A small network was shown many inputs. Here are its activations along a few directions, one row for each input.
In each table, some parts of the input vary, and every possible input appears once, in random order.
Descriptions start from the smaller parts, as in this example, which fits no table here: values(2) and (point or line(9) or (line(6) and ring(8))).
Shared parts are said once, and a part with two or three values counts as separate values.

Other details of the inputs vary at random and push rows far along three fixed directions, the same in every table; ignore that.

Rows:
x1: 26	-23	42	-1	-28	-7	-26	55	-30	-16	-2
x2: -37	34	-47	-36	-20	32	0	-28	20	-25	24
x3: -17	-36	18	47	-11	-14	13	34	20	28	19
x4: 27	-22	37	2	-25	-8	-25	38	-37	-10	7
x5: 32	-2	57	-22	-11	-16	4	35	-26	-5	-7
x6: -48	13	-2	-28	-60	27	-3	-3	-1	13	3
x7: 7	10	-27	23	61	-32	44	-42	21	8	42
x8: 68	10	31	-29	34	-19	-20	-15	-23	6	-46
x9: 14	-17	-28	49	42	-33	15	-32	0	21	48
x10: 17	-12	-27	48	55	-32	15	-4	22	-5	44
x11: -16	-30	18	21	8	-18	24	29	-13	-30	19
x12: 13	30	18	-4	-41	15	-26	15	-22	5	-7
x13: -50	-60	21	53	-4	-2	25	42	35	12	-33
x14: -1	-5	13	-38	-29	22	-28	7	-20	3	-46
x15: 40	7	19	-24	11	-28	-4	-16	-50	-12	10
x16: -36	43	-31	-36	-26	28	6	-35	28	14	16
x17: 44	25	-27	6	37	-20	-2	-44	4	21	33
x18: -65	-63	10	50	-10	-1	16	22	4	26	-20
x19: 9	-18	-38	33	76	-22	26	-23	22	-26	-3
x20: -14	35	-49	-37	1	41	-7	-23	52	-19	-32
x21: 23	11	32	-27	-47	16	-29	40	0	8	-9
x22: 64	4	15	-12	11	-23	-23	-8	-45	-5	12
x23: -77	-29	10	64	-20	-1	41	26	0	5	17
x24: -33	44	-39	-14	-5	47	-9	-38	24	1	-30
x25: 67	3	12	-27	42	-19	-18	-14	-39	-19	-36
x26: -46	-7	5	-15	-44	38	-15	6	16	25	-43
x27: -12	54	-43	-45	0	27	5	-25	39	-25	21
Each input here is: values(3) and (point or ring(8)).
Question: The inputs of x4 and x2 match in every part but the values(3) part. If x21 is changed in the same way as x4 into x2, which row does it become?
Answer: x5
Question: A walk changes only the ring(8) part. It starts at x14 and steps to x18. List the rest of the walk in order.
Answer: x26, x8, x13, x20, x19, x25

Rows:
x28: -16	-10	19	-44	-39	24	-19	39	-8	-15	-27
x29: 11	11	-12	19	24	-33	27	-9	-17	-13	38
x30: -19	18	-11	-3	1	21	24	-9	18	-14	-2
x31: -17	-3	1	18	2	-10	25	0	10	-11	-12
x32: -4	19	7	-17	-15	23	7	-2	0	-10	-17
x33: -8	9	4	-43	-44	18	-5	13	19	-6	-27
x34: 28	29	8	-30	-16	24	-13	11	7	-14	-15
x35: -67	-62	-19	55	-21	-6	27	13	26	26	3
x36: 10	4	27	4	-23	-24	15	19	-33	-2	17
x37: 96	-33	59	8	61	-79	1	9	-75	-12	30
x38: -48	2	-23	20	0	15	3	-33	16	13	0
x39: 26	11	7	-16	9	-1	-23	22	-13	-22	-15
x40: -19	-3	-30	-6	-4	24	9	-19	23	12	7
x41: -18	-26	58	-17	-55	20	-17	59	-44	-13	-44
x42: -16	8	-20	-3	-50	28	-24	3	15	14	-18
x43: -26	-44	8	44	-1	-6	0	47	-3	-8	-4
x44: 1	15	-12	-40	4	14	-15	-31	22	6	-7
x45: 22	-59	19	75	66	-77	44	-2	-22	15	62
x46: 28	-14	16	11	10	-46	21	8	-22	2	35
x47: -5	12	-35	-9	46	-7	10	-48	45	0	17
x48: -35	-76	34	34	-5	-17	13	56	-17	-1	-9
x49: -25	23	-34	5	24	9	3	-52	21	6	5
x50: -9	18	-3	-18	-29	12	-11	-12	-9	5	-28
x51: -3	-25	36	9	4	-8	6	35	-36	-22	-21
x52: 41	38	-8	-35	-14	30	-31	-12	-6	0	-14
x53: 28	4	9	-52	-12	10	-27	5	-32	-7	-22
x54: -38	-67	27	21	-31	1	-3	53	-26	10	-15
x55: -8	-8	73	9	-15	-10	9	55	-33	40	-31
x56: -6	6	-27	0	-5	20	-25	3	-2	-2	-3
x57: -48	-15	2	35	16	-3	27	1	27	-8	2
x58: -2	6	-33	31	45	-8	1	-31	38	3	19
x59: 33	-17	47	15	14	-45	4	21	-60	-11	18
x60: -49	-59	16	70	-22	-14	28	57	29	0	-6
x61: -35	-33	18	5	-1	-4	13	19	29	1	-3
x62: -31	23	-43	-6	-33	29	-6	-6	52	-2	-8
x63: -34	30	-39	-3	14	20	6	-48	34	0	4
x64: -26	2	-50	39	29	9	-1	-36	41	16	22
x65: -30	16	-9	-7	-19	30	-16	4	52	-10	-3
x66: -31	3	-15	-29	-46	23	1	3	33	3	-20
x67: 13	38	-12	-29	-6	4	0	-28	1	-12	-23
x68: 25	15	-7	-40	-1	15	-6	-17	1	0	-10
x69: -52	-6	-55	49	22	14	8	-29	57	15	26
x70: 96	33	24	-48	39	-35	-24	-36	-53	-6	26
x71: -75	-39	-5	50	-28	23	26	15	9	17	0
x72: -13	-26	31	14	-12	1	-8	61	-4	-21	-14
x73: 12	29	-34	-46	-19	16	-17	-34	12	10	-17
x74: -18	-34	36	4	-50	18	-30	70	-27	-1	-31
x75: -75	-37	1	50	-27	22	7	38	49	7	3
x76: 16	17	-18	-39	-12	24	-16	-25	-2	10	-7
x77: 34	27	24	-54	-22	19	-39	-1	-57	-10	-38
x78: 30	9	21	-58	-5	6	-17	20	-19	-24	-22
x79: 67	33	-17	22	92	-69	27	-63	-32	-3	57
x80: 62	2	33	-30	-1	-37	-5	15	-45	-10	17
x81: 65	1	50	0	-15	-32	-10	28	-45	-4	17
x82: 67	-11	14	40	69	-56	7	-11	-33	-11	55
x83: 16	-28	-5	72	62	-43	21	-15	0	5	70
x84: -45	-6	-17	36	28	0	27	-21	30	-3	9
x85: -29	-23	-24	48	-2	15	10	8	19	16	12
x86: 11	48	-46	-24	11	9	-9	-61	2	3	-8
x87: 51	-28	7	64	64	-66	29	3	-21	-10	59
x88: 33	32	-6	-1	43	-29	4	-42	-28	-5	40
x89: -44	-12	-53	21	35	4	15	-46	49	17	26
x90: -10	25	-30	-39	-8	24	-27	-41	19	15	-6
x91: 13	-12	-10	56	38	-33	21	-14	7	10	61
x92: -46	-56	48	10	-54	18	19	68	9	2	-19
x93: -15	9	9	-12	-27	26	3	3	-4	-2	-20
x94: 28	33	-4	-33	-20	30	-24	-3	4	-4	-15
x95: -20	-13	-5	17	-39	12	-12	20	14	14	-18
x96: -26	4	-17	-9	-6	19	-5	-5	-12	-11	-11
x97: 50	53	12	-26	24	1	-12	0	-2	35	-9
x98: -9	40	-38	-29	-41	38	-22	-15	36	1	-17
x99: -16	39	-55	-8	9	10	9	-54	30	-5	-3
x100: 32	-15	79	-23	-17	-11	-11	57	-62	-30	-44
x101: 7	26	-55	-27	15	1	5	-49	34	2	1
x102: 51	49	0	-49	-12	25	-26	-6	0	-14	-18
x103: 42	40	14	-50	-10	19	-20	-23	-34	-4	-26
x104: 11	-9	54	-13	-5	-12	2	45	-16	46	-21
x105: 12	3	-16	-14	23	2	16	-17	15	-1	6
Question: The inputs of x47 and x75 match in every part but one. If x33 is changed in the same way as x47 into x75, which row does it become?
Answer: x60
Question: The inputs of x74 and x53 match in every part but one. If x102 is changed in the same way as x74 into x53, which row does it become?
Answer: x105
Question: What is each input in this table made of?
Answer: values(3) and (point or ring(5) or (line(4) and line(5)))
Question: A walk changes only the line(5) part. It starts at x65 and steps to x75. List the rest of the walk in order.
Answer: x58, x69, x64
Question: Which other rows does x46 become when the values(3) part takes its other values? List them by row number.
Answer: x36, x81
Question: Which other rows does x39 become when the values(3) part takes its other values? List them by row number.
Answer: x28, x51
Question: Which other rows does x105 become when the line(5) part takes its other values? List them by row number.
Answer: x40, x68, x76, x92

Rows:
x106: -32	23	-15	-24	-32	23	-2	-16	8	9	8
x107: -64	-21	-13	14	-47	23	10	28	23	-10	16
x108: -16	-15	7	23	-10	-7	16	4	1	19	12
x109: -49	-15	-16	8	-26	17	12	11	18	-14	24
x110: 38	27	-26	-17	43	-5	-9	-45	-12	-5	-24
x111: 4	33	-3	-36	-27	10	-10	-18	-4	10	-2
x112: 55	-25	71	-29	-26	-5	-44	40	-44	12	-64
x113: -9	-26	22	36	-8	-12	6	32	-3	18	15
x114: -13	24	11	-26	-62	32	-19	6	12	20	-8
x115: -16	-27	-1	44	-2	-17	10	28	14	-6	25
x116: 6	33	-26	-29	-19	21	-10	-10	11	-16	14
x117: 0	-7	1	19	13	-10	8	3	-5	9	20
x118: 5	-43	27	38	29	-29	8	4	-35	-4	-26
x119: 6	24	-48	-6	43	-8	16	-45	13	-12	41
x120: -58	-26	-7	29	-13	0	20	13	10	7	23
x121: 78	-35	44	13	55	-47	-13	3	-52	4	-32
x122: 31	22	-37	23	61	-24	8	-39	17	-5	45
x123: -39	-32	-7	44	0	-11	26	19	9	1	27
x124: 25	23	-44	-2	78	-15	13	-53	34	-10	0
x125: -19	-19	9	21	-15	2	2	26	1	1	15
x126: -4	29	-13	-26	-19	21	-9	-10	5	6	9
x127: 19	3	-37	15	56	-10	5	-42	5	3	-9
x128: 19	38	8	-61	-21	32	-19	-2	2	-13	-49
x129: 41	-3	48	-23	9	-15	-4	20	-32	-15	-50
x130: -38	-28	7	31	-23	4	13	32	6	4	16
x131: 3	34	20	-65	-27	36	-23	2	-8	-21	-52
x132: -2	28	-11	-29	-19	12	-7	-15	-1	4	8
x133: -21	-11	-3	16	-19	10	-1	23	14	-10	20
x134: 42	-38	47	18	38	-39	8	30	-13	0	-33
x135: 7	31	-12	-19	-9	11	-10	-28	8	13	9
Question: The inputs of x122 and x130 match in every part but one. If x114 is changed in the same way as x122 into x130, which row does it become?
Answer: x108
Question: What is each input in this table made of?
Answer: line(5) and (values(2) or line(4))
Question: Which other rows does x131 become when the values(2) part takes its other values? List them by row number.
Answer: x118
Question: Which other rows does x125 become when the line(4) part takes its other values? List them by row number.
Answer: x117, x133, x135
